These are the activations of a small neural network, seen along a few directions. Each row is one input.
Each table varies a few parts of the input and shows all the possible inputs, shuffled.
Descriptions start from the smaller parts, as in this example, which fits no table here: line(4) and (point or line(11) or (values(2) and ring(8))).
Shared parts are said once, and a part with two or three values counts as separate values.
(in the rows, 128 means zero)

Other details of the inputs vary at random and push rows far along three fixed directions, the same in every table; ignore that.

A family of inputs:
R1: [ 66 124  71 109 160 173 139 174  93 121 137]
R2: [105 150 102  95 145 164 114 170 128 120 203]
R3: [202 173 142  80 155 136 157  42 165  93 133]
R4: [ 95 128  76  95 156 140 106 191 105  95 148]
R5: [159 153 110  93 113 148 191 121 162 101 158]
R6: [ 98 160 153 234  64  70 150 129 132 229 232]
R7: [131 162 157 188 135  58 129 104 141 176 163]
R8: [119  92 145 150 110 105 118  63 135 150  64]
R9: [113 155 181 203  68  58 115 147 164 224 250]
R10: [185 159 118  97 134 142 190  25 143  89 125]
R11: [145 143 170 161 100  55 118 119 158 179 162]
R12: [ 94 134  98  93 158 172 105 204 124 132 133]
R13: [142  78 134  95 165 138  63  89 128 108  47]
R14: [121 160  91 108 138 147 152 199 133 124 168]
R15: [101 162 107 101 166 165 132 179 132 134 191]
R16: [115 168 100  95 168 139 142 190 124 126 184]
R17: [ 88  88  70 103 126 173 120 173  95 108 148]
R18: [ 57  83 118 165 149  92  31 152  95 149  93]
R19: [ 92  70 159 171  98  89  73 197  70 131  54]
R20: [210 145 171 102  88 163 210  69 133  82  98]
R21: [220 149 145  78 142 138 158  52 169  94 133]
R22: [173 142 102  98 121 151 176 111 146  91 175]
R23: [ 89 106  71  92 121 144 145 195 104 110 124]
R24: [ 46  73 104 170 134  96  54 137  72 153  87]
R25: [144  83 177 115 125 159  92 120 114  92  17]
R26: [145 142 149  94 101 160 144 222 111 102 167]
R27: [ 98  96 122 109  93 192 140 204  81  98 118]
R28: [126 132 168 180  91  82 117 104 166 181 165]
R29: [115 121 146 166 159 105 109  60 131 148  72]
R30: [108 140  91  88 160 145 115 215 117 124 127]
R31: [153 134 222 179  71 103 112 130 134 169 158]
R32: [100 149  89 119 128 176 155 181 132 129 171]
R33: [140 121 161 186  99  85 102  93 149 170 182]
R34: [190 164 125  99 141 140 179  32 157  84 127]
R35: [139  72 104 108 146 117 106  83 100  97  34]
R36: [ 78  63 165 177  95 115  63 186  77 139  60]
R37: [132 108 113 117 164 121 113 104 120 111  12]
R38: [131 149 143 192  96  67 153 102 126 186 145]
R39: [188 171 145 105 143 170 175  51 184 116 114]
R40: [ 95 158  97 114 159 167 141 176 132 126 187]
R41: [150  81 118 103 161 114  83  97 122  93  38]
R42: [157  90 170 110 128 132 102 131 107  84  11]
R43: [124  97 151 152 118 104 107  70 149 144  66]
R44: [139 138 161 174  94  57 127 115 158 172 158]
R45: [138  86 144 157 126 106  92  60 132 134  83]
R46: [ 93 141  83 114 131 169 136 159 120 109 196]
R47: [146 173  98 103 146 152 205 104 130 111 162]
R48: [150 177 104 106 154 150 193 112 144 105 164]
Description of these inputs: values(2) and line(4) and (point or ring(5)).
Question: Changing only the values(2) part turns R21 into R13. The same change can be made to R30. Which row results?
Answer: R12
Question: Changing only the values(2) part turns R39 into R14. The same change can be made to R6. Which row results?
Answer: R38
Question: List by row number the other rows that have the values(2) part and the line(4) part in common with R27.
Answer: R1, R6, R8, R17, R24
Question: A walk changes only the line(4) part. It starts at R2 and steps to R18. List the rest of the walk in order.
Answer: R46, R24
Question: Change only the values(2) part in R42. List by row number the other rows that result.
Answer: R25
